These are the activations of a small neural network, seen along a few directions. Each row is one input.
In each table, some parts of the input vary, and every possible input appears once, in random order.
A made-up example of a description, with smaller parts first: one of 2 separate values, together with either a single point or one of 11 places along a line or (one of 5 places around a ring, together with one of 6 places along a line).
Shared parts are said once, and a part with two or three values counts as separate values.
In the rows, zero is written as 128.

Other details of the inputs shift rows strongly along two fixed directions, in all tables alike. That doesn't count.

Rows:
R1: [114 117 148 136 207 115 151 148 117 130 135 131 148 107  90]
R2: [104 115 139 127 205 104 151 139 123 132 137 121 155 113  90]
R3: [183 106 104  16 156 139 116 123 101 203 132 121  64 161  98]
R4: [155 103 136  76  39 171 108  94 104 108 117 136  57 172 151]
R5: [147 101 127  66  38 160 108  84 109 111 119 126  64 178 150]
R6: [158  95 132  70  19 139  99  92 106 140 121 129  74 164 139]
R7: [105 131 141 194  55 110 117 120 145  93 124 133 157 100 158]
R8: [114 138 107 137 200 117 142 147 141 145 137 120 149 129 120]
R9: [106 126 147 200  53 117 125 130 141  97 126 143 159 113 155]
R10: [104 157 142 186  57 126 120 118 151  81 119 131 162 114 164]
R11: [131 142 113 140 192 111 134 150 140 156 135 124 148  98 117]
R12: [ 95 119 152 197  61 117 127 132 147 100 129 147 149 112 166]
R13: [134 168 106 133 183 122 143 147 141 148 131 118 172 132 109]
R14: [131 156 103 138 203 132 141 140 138 125 129 117 147 114 118]
R15: [ 86 122 149 197  73 128 127 128 146  83 127 143 141 123 171]
R16: [182 116 104  19 172 155 109 118  99 180 126 116  47 154 106]
R17: [112 122 142 130 208 108 143 138 122 125 133 121 146  94  93]
R18: [143 170 115 141 185 133 143 157 135 147 128 128 165 126 110]
Description of these inputs: one of 3 separate values, together with either a single point or one of 5 places around a ring.
Q: The inputs of R6 and R7 match in every part but the choice among 3 separate values. If R3 is changed in the same way as R6 into R7, which row does it become?
A: R11

Rows:
R19: [101 168 114 175 157 113 145 133 153 107 124 110 192 112 128]
R20: [125 130 118 169  34 124 119 107 139  89 124 130 150 136 153]
R21: [123 159 118 203 157 130 143 162 144 120 126 137 174 110 140]
R22: [142 122 133  97 182 131 131 138 113 130 127 125  98 128 102]
R23: [163 154 118 105 164 153 128 148 124 158 127 136 112 134 118]
R24: [133 116 132 102 186 141 123 130 101 134 128 123 102 128 102]
R25: [152 153 102  94 173 146 124 124 125 138 119 109 111 126 120]
R26: [ 93 165 121 176 162 111 137 146 166 124 135 126 178 114 150]
R27: [ 92 158 105 179 163 110 139 137 163 117 129 112 176 110 147]
R28: [139 113 129  86 168 131 148 128 109 146 132 129 127 130  94]
R29: [143 114 127  95 179 142 141 132 110 138 130 133 106 115 108]
R30: [115 120 108 174  41 121 113 111 149 100 130 131 134 134 172]
R31: [133 100 123  93 178 121 139 129 125 153 138 124 108 132 111]
R32: [168 115 130  85  40 156 113 111 102 141 116 135  90 175 136]
R33: [112 142 143 188 158  96 128 150 142 125 129 131 169  64 122]
R34: [131  87 155  73  64 145 106  91  89 117 121 126  78 165 119]
R35: [128 111 125  93 177 117 132 139 122 149 134 123 103 141 108]
R36: [145 116 124  96 158 104 116 138 122 182 134 123 114 106 107]
R37: [ 93 109 167 157  54 115 128 113 129  74 123 133 134 136 140]
R38: [150 160 119  82 161 136 128 129 127 151 127 120 134 144 110]
R39: [159 153 119  97 153 142 135 145 122 166 130 132 133 149 104]
R40: [ 82 118 130 180 170 106 156 145 148 118 141 136 171  99 134]
R41: [108 148 150 160  56 141 112 110 146  80 119 136 128 123 174]
R42: [173 143  84 109 163 141 122 133 123 145 128 121 114 128 115]
R43: [102  99 163 166  66 130 128 106 133  70 125 138 119 112 157]
R44: [149 143 110 101 159 139 129 149 133 177 135 133 116 147 124]
R45: [112 120 132 179  41 131 121 128 141 114 125 142 134 145 176]
R46: [156  99 155  71  40 123  98  99 100 146 120 129  86 130 118]
R47: [145  83 154  68  59 140 121  90 103 116 124 129  80 155 122]
R48: [ 73 120 134 187 177 105 138 143 139 114 138 126 167 112 128]
Q: The inputs of R23 and R44 match in every part but one. If R42 is changed in the same way as R23 into R44, which row does it become?
A: R30
Q: Describe the family of inputs behind these rows.
A: one of 3 separate values, together with either a single point or one of 4 places along a line or one of 5 places around a ring
Q: Which other rows does R35 become when the choice among 3 separate values takes its other values? List them by row number.
A: R22, R37
Q: Start at R28 and move only the place on the line of 4, one step at a time. The first step leads to R47. Which rows follow, in order?
A: R37, R34
Q: Which other rows does R19 become when the choice among 3 separate values takes its other values? List them by row number.
A: R25, R27
